These are the activations of a small network on made-up records, seen along a few directions, one row for each record.
After each row come some of the record's fields: RUNU, NAT, PUM, NUPAF, FETUK, RITAM.
A field that a record lacks is written absent.
Other fields move the rows too, some of them a lot.
(in the rows, 500 means zero)
Strong random noise was added to every row along 12 fixed directions; ignore it. To show where, here is one row again and again, with new noise each time:
[628 543 496 445 461 538 359 444 523 617 516 451 476 619 555 406 494 375
 393 480 458 380 491 552 519 650 552 506 452 549 507]
[481 473 453 586 438 502 356 521 456 507 628 460 437 446 601 414 509 542
 552 589 539 273 442 613 650 511 580 666 502 369 531]
[329 606 715 670 439 616 425 481 470 645 455 549 416 274 590 453 514 612
 485 781 450 269 470 420 762 442 431 461 465 427 510]
[509 383 352 443 280 543 397 613 633 316 463 378 594 438 598 417 527 726
 459 579 487 445 489 594 589 625 611 428 500 337 530]
[461 577 545 430 489 625 476 570 584 622 336 598 555 401 476 458 520 503
 413 677 434 475 401 454 458 670 417 345 405 563 456]
[486 590 716 493 534 453 318 354 579 363 601 497 453 518 633 510 543 528
 474 711 334 465 458 424 530 650 444 544 392 500 541]
[444 540 530 580 507 448 532 523 542 473 577 495 427 480 433 465 577 547
 449 588 519 386 442 413 602 488 352 623 495 347 461]
[491 468 478 474 492 398 439 509 536 366 671 538 445 620 426 578 581 484
 410 437 519 514 406 512 481 607 453 694 449 402 540]
[413 523 542 419 542 462 488 589 619 325 436 605 629 484 547 556 535 649
 532 610 502 691 430 516 403 396 372 523 391 538 518]
[631 495 463 414 529 523 330 466 509 501 665 398 502 596 569 578 470 506
 533 546 431 532 496 546 429 666 603 576 448 402 454]
[437 621 450 636 481 532 384 530 436 538 599 542 515 480 530 666 373 711
 615 563 520 651 538 552 407 467 693 503 331 452 493]
[437 695 611 614 514 360 501 435 626 393 511 512 394 447 513 295 414 489
 369 598 495 395 451 284 661 643 354 554 494 449 586]
[439 455 426 467 515 423 511 593 483 385 485 506 633 416 629 416 429 552
 599 493 646 502 479 658 612 247 458 659 542 512 601]
[579 525 670 403 595 338 295 219 450 289 744 426 506 615 668 554 498 329
 507 551 341 470 505 567 515 671 526 668 424 614 638]

[381 554 450 633 289 447 510 533 519 390 492 518 459 379 506 389 333 556
 367 424 578 397 476 444 692 740 615 470 476 475 664]	RUNU=absent, NAT=tomo, PUM=linut, NUPAF=zovo, FETUK=vimod, RITAM=kigo
[518 561 566 534 606 460 501 434 432 579 621 448 366 473 472 506 337 432
 491 449 543 564 557 362 575 489 504 562 639 377 562]	RUNU=mebuv, NAT=absent, PUM=absent, NUPAF=absent, FETUK=absent, RITAM=absent
[488 547 477 576 562 450 558 470 508 540 387 582 467 518 429 295 615 359
 479 518 521 315 412 528 467 472 403 524 484 630 478]	RUNU=absent, NAT=puve, PUM=pumu, NUPAF=zef, FETUK=ziti, RITAM=lupa
[459 476 629 457 626 359 721 316 409 387 653 447 451 445 287 644 602 298
 390 500 403 445 502 311 596 665 283 548 589 454 511]	RUNU=kinam, NAT=absent, PUM=absent, NUPAF=absent, FETUK=absent, RITAM=absent
[466 535 583 407 479 481 572 426 505 466 426 491 555 413 515 492 390 422
 391 463 488 585 555 451 554 571 451 397 522 662 651]	RUNU=absent, NAT=puve, PUM=linut, NUPAF=zef, FETUK=vimod, RITAM=fab
[447 416 621 501 547 526 505 425 331 521 630 470 507 453 533 702 509 454
 569 492 491 481 546 521 646 372 496 609 582 438 501]	RUNU=mebuv, NAT=absent, PUM=absent, NUPAF=absent, FETUK=absent, RITAM=absent
[532 578 320 614 316 534 530 493 543 529 421 497 552 690 290 665 564 712
 389 379 446 724 640 498 241 557 709 189 293 518 425]	RUNU=fetin, NAT=absent, PUM=absent, NUPAF=absent, FETUK=absent, RITAM=absent
[524 679 364 583 426 549 643 521 529 633 331 414 560 441 412 429 284 628
 442 455 541 647 674 352 473 521 609 196 484 501 462]	RUNU=puput, NAT=absent, PUM=absent, NUPAF=absent, FETUK=absent, RITAM=absent
[563 482 512 572 429 587 345 487 459 643 605 469 335 588 557 495 535 531
 509 474 508 420 540 595 458 455 643 556 474 490 509]	RUNU=absent, NAT=puve, PUM=linut, NUPAF=zef, FETUK=vimod, RITAM=fab
[377 436 481 552 530 404 579 462 412 260 588 513 542 400 451 670 484 565
 590 473 500 588 508 502 465 557 565 514 535 463 555]	RUNU=mebuv, NAT=absent, PUM=absent, NUPAF=absent, FETUK=absent, RITAM=absent
[655 459 443 406 550 498 323 536 571 490 593 438 434 560 652 377 428 444
 556 497 515 470 443 535 470 638 598 606 569 427 510]	RUNU=vove, NAT=absent, PUM=absent, NUPAF=absent, FETUK=absent, RITAM=absent
[473 304 403 420 282 594 474 593 536 349 504 365 526 390 520 548 526 660
 444 447 475 469 500 550 631 693 652 399 603 322 540]	RUNU=absent, NAT=sesaf, PUM=boza, NUPAF=zef, FETUK=ziti, RITAM=kigo
[510 450 560 472 428 475 561 469 475 485 543 489 477 638 433 663 500 428
 349 226 548 616 580 492 515 479 491 540 527 572 574]	RUNU=absent, NAT=puve, PUM=linut, NUPAF=zef, FETUK=vimod, RITAM=fab
[492 295 313 342 430 704 554 679 379 651 506 468 568 333 387 645 501 474
 529 457 527 474 419 644 494 710 624 439 583 393 427]	RUNU=absent, NAT=sesaf, PUM=boza, NUPAF=zef, FETUK=ziti, RITAM=kigo
[528 538 458 367 600 487 482 469 498 502 550 555 570 469 437 607 435 421
 513 586 416 668 433 467 332 765 517 448 436 510 492]	RUNU=fetin, NAT=absent, PUM=absent, NUPAF=absent, FETUK=absent, RITAM=absent
[347 281 268 644 349 495 590 499 222 513 581 571 548 414 261 684 783 489
 563 514 478 232 442 815 467 499 646 496 394 558 473]	RUNU=absent, NAT=lariz, PUM=boza, NUPAF=zef, FETUK=bevo, RITAM=zime
[565 433 514 455 490 611 478 505 550 543 480 362 459 447 532 442 601 595
 529 659 416 407 536 438 509 523 489 399 578 354 387]	RUNU=mebuv, NAT=absent, PUM=absent, NUPAF=absent, FETUK=absent, RITAM=absent
[463 626 562 711 475 445 417 395 579 361 494 463 405 454 586 350 496 630
 547 651 409 384 512 385 527 608 574 449 446 473 481]	RUNU=absent, NAT=puve, PUM=pumu, NUPAF=zef, FETUK=ziti, RITAM=lupa
[450 451 449 556 544 533 624 588 396 609 631 549 384 484 315 639 494 466
 458 351 591 506 465 441 496 499 452 629 584 355 448]	RUNU=absent, NAT=lariz, PUM=linut, NUPAF=zef, FETUK=ziti, RITAM=kigo
[534 496 465 396 508 552 599 596 559 611 307 581 532 436 431 408 383 262
 316 334 581 437 386 386 619 768 434 403 667 532 541]	RUNU=kinam, NAT=absent, PUM=absent, NUPAF=absent, FETUK=absent, RITAM=absent
[362 620 648 676 449 433 488 324 426 455 494 601 410 439 470 477 498 487
 433 552 430 442 545 448 547 507 536 395 430 642 628]	RUNU=mebuv, NAT=absent, PUM=absent, NUPAF=absent, FETUK=absent, RITAM=absent
[579 648 607 564 555 654 452 390 446 780 524 370 439 438 532 546 365 511
 530 655 388 489 610 334 570 577 560 383 492 401 353]	RUNU=absent, NAT=puve, PUM=pumu, NUPAF=zef, FETUK=ziti, RITAM=lupa
[427 564 606 553 480 568 352 464 450 593 572 621 489 551 516 725 510 610
 520 585 441 650 501 508 467 416 576 489 358 468 512]	RUNU=fetin, NAT=absent, PUM=absent, NUPAF=absent, FETUK=absent, RITAM=absent
[469 625 617 499 471 524 546 408 475 618 408 552 473 483 468 507 392 386
 346 422 488 557 561 426 510 586 496 366 451 714 622]	RUNU=absent, NAT=puve, PUM=linut, NUPAF=zef, FETUK=vimod, RITAM=fab
[507 557 567 631 396 627 379 461 376 812 408 605 375 564 505 462 508 373
 413 398 516 284 512 596 555 482 645 427 460 650 503]	RUNU=absent, NAT=lariz, PUM=pumu, NUPAF=zovo, FETUK=bevo, RITAM=pas
[655 696 346 443 653 322 800 430 649 440 362 397 560 595 281 213 441 382
 392 442 453 644 600 296 186 649 310 303 470 689 422]	RUNU=absent, NAT=lariz, PUM=linut, NUPAF=zef, FETUK=ziti, RITAM=kigo
[438 567 607 479 443 530 511 538 650 513 354 589 374 432 428 355 456 502
 272 525 493 538 448 278 567 648 398 348 579 459 596]	RUNU=mebuv, NAT=absent, PUM=absent, NUPAF=absent, FETUK=absent, RITAM=absent
[451 530 587 480 669 502 346 571 487 628 606 641 384 383 638 397 396 387
 601 637 594 418 309 485 622 464 406 773 603 372 563]	RUNU=fetin, NAT=absent, PUM=absent, NUPAF=absent, FETUK=absent, RITAM=absent
[415 481 600 428 440 591 459 601 595 540 342 607 499 392 593 462 379 507
 392 468 537 539 418 411 674 548 482 436 619 497 605]	RUNU=absent, NAT=puve, PUM=boza, NUPAF=zovo, FETUK=ziti, RITAM=zime
[533 549 602 493 535 602 496 365 292 724 490 469 535 526 529 702 352 423
 518 360 480 658 706 545 473 355 662 351 496 675 534]	RUNU=mebuv, NAT=absent, PUM=absent, NUPAF=absent, FETUK=absent, RITAM=absent
[639 669 612 532 627 410 480 227 540 391 503 328 664 666 656 488 573 575
 690 739 277 582 700 496 319 316 452 386 297 669 333]	RUNU=mebuv, NAT=absent, PUM=absent, NUPAF=absent, FETUK=absent, RITAM=absent
[431 600 681 599 544 500 370 438 508 420 604 531 438 482 600 703 433 675
 601 629 414 615 515 385 482 530 552 524 417 397 452]	RUNU=absent, NAT=lariz, PUM=pumu, NUPAF=zovo, FETUK=bevo, RITAM=pas
[547 595 455 438 625 572 589 471 459 631 356 579 643 487 411 566 501 414
 606 571 412 579 525 530 215 597 499 319 356 754 359]	RUNU=absent, NAT=tomo, PUM=pumu, NUPAF=nuzo, FETUK=absent, RITAM=fab
[521 488 483 419 600 412 460 517 473 364 605 454 545 490 618 595 301 493
 605 373 576 703 527 487 516 424 573 633 597 460 602]	RUNU=absent, NAT=momid, PUM=boza, NUPAF=zef, FETUK=bevo, RITAM=lupa
[397 348 490 441 557 476 589 548 389 480 574 584 491 354 427 548 608 357
 517 520 562 333 347 575 629 523 386 669 603 439 544]	RUNU=kinam, NAT=absent, PUM=absent, NUPAF=absent, FETUK=absent, RITAM=absent
[659 495 631 309 480 494 358 316 456 442 542 384 570 634 691 574 301 311
 406 308 410 624 617 533 517 707 675 433 503 712 672]	RUNU=absent, NAT=tomo, PUM=linut, NUPAF=zovo, FETUK=vimod, RITAM=kigo

Which values does each new row have?
[534 532 385 479 517 587 445 462 378 590 476 527 657 489 498 700 428 535
 640 529 430 667 556 664 251 604 760 299 324 662 466]	RUNU=kinam, NAT=absent, PUM=absent, NUPAF=absent, FETUK=absent, RITAM=absent
[447 512 571 544 603 711 375 558 393 783 452 541 503 274 651 541 396 599
 745 752 471 468 474 550 529 345 613 437 563 452 435]	RUNU=absent, NAT=puve, PUM=boza, NUPAF=zovo, FETUK=ziti, RITAM=zime
[371 608 648 747 494 380 595 365 441 336 656 357 397 292 524 498 377 667
 573 644 454 432 623 287 686 507 483 507 539 353 541]	RUNU=absent, NAT=tomo, PUM=linut, NUPAF=zovo, FETUK=vimod, RITAM=kigo
[398 322 352 500 378 490 495 686 520 343 500 572 557 515 475 603 600 736
 538 413 629 641 471 657 493 233 559 567 533 355 565]	RUNU=fetin, NAT=absent, PUM=absent, NUPAF=absent, FETUK=absent, RITAM=absent
[531 513 479 484 473 564 509 500 532 502 456 402 562 354 560 392 481 529
 565 706 402 366 483 479 469 736 517 379 450 507 415]	RUNU=absent, NAT=tomo, PUM=linut, NUPAF=zovo, FETUK=vimod, RITAM=kigo
[489 410 375 309 510 375 583 594 632 316 335 656 559 553 418 265 592 308
 348 356 605 493 323 577 402 594 350 531 556 675 645]	RUNU=mebuv, NAT=absent, PUM=absent, NUPAF=absent, FETUK=absent, RITAM=absent
[376 428 477 396 670 583 680 616 416 605 390 625 649 257 416 580 548 483
 670 696 511 537 387 545 435 343 334 479 554 552 409]	RUNU=absent, NAT=puve, PUM=boza, NUPAF=zovo, FETUK=ziti, RITAM=zime
[606 429 617 278 639 545 430 530 592 538 481 512 536 684 561 585 559 457
 487 436 510 736 485 506 418 256 334 608 540 493 461]	RUNU=absent, NAT=puve, PUM=pumu, NUPAF=zef, FETUK=ziti, RITAM=lupa
[513 462 510 412 504 447 579 478 486 434 515 500 579 621 407 679 567 498
 451 396 494 639 542 511 439 417 425 518 460 516 456]	RUNU=absent, NAT=lariz, PUM=pumu, NUPAF=zovo, FETUK=bevo, RITAM=pas
[415 376 632 398 502 594 451 516 480 557 534 560 432 369 486 615 539 424
 420 569 438 419 359 430 668 685 454 535 635 363 551]	RUNU=absent, NAT=puve, PUM=boza, NUPAF=zovo, FETUK=ziti, RITAM=zime
[475 432 620 358 477 598 244 587 616 511 458 693 458 547 665 551 470 464
 438 471 483 577 312 533 495 653 559 560 509 526 600]	RUNU=absent, NAT=puve, PUM=boza, NUPAF=zovo, FETUK=ziti, RITAM=zime
[664 419 415 350 468 653 478 557 506 732 550 450 405 684 327 588 556 407
 305 310 474 564 509 466 364 682 537 442 536 413 421]	RUNU=absent, NAT=lariz, PUM=linut, NUPAF=zef, FETUK=ziti, RITAM=kigo
[446 329 678 371 477 615 299 467 452 456 597 447 532 372 702 642 539 601
 584 696 414 517 475 586 704 374 506 594 572 335 562]	RUNU=absent, NAT=puve, PUM=pumu, NUPAF=zef, FETUK=ziti, RITAM=lupa
[558 587 401 583 504 613 540 561 374 829 456 436 525 423 545 454 284 488
 583 471 627 461 603 527 656 297 606 469 573 441 452]	RUNU=kinam, NAT=absent, PUM=absent, NUPAF=absent, FETUK=absent, RITAM=absent
[471 584 416 591 443 401 422 476 541 407 471 491 548 479 675 318 345 621
 600 523 561 529 546 599 554 332 627 518 463 567 627]	RUNU=absent, NAT=puve, PUM=boza, NUPAF=zovo, FETUK=ziti, RITAM=zime
[562 551 543 542 475 579 433 520 461 614 621 413 436 579 555 651 345 643
 530 420 540 669 631 431 513 368 616 522 483 382 471]	RUNU=absent, NAT=tomo, PUM=linut, NUPAF=zovo, FETUK=vimod, RITAM=kigo
[375 457 648 426 460 425 606 382 422 374 420 550 575 449 512 504 505 397
 351 369 493 539 564 549 622 376 401 450 528 738 742]	RUNU=absent, NAT=lariz, PUM=linut, NUPAF=zef, FETUK=ziti, RITAM=kigo
[481 543 569 609 471 565 341 459 429 615 578 514 384 394 600 492 371 447
 509 555 483 338 455 473 674 703 659 513 549 404 560]	RUNU=kinam, NAT=absent, PUM=absent, NUPAF=absent, FETUK=absent, RITAM=absent
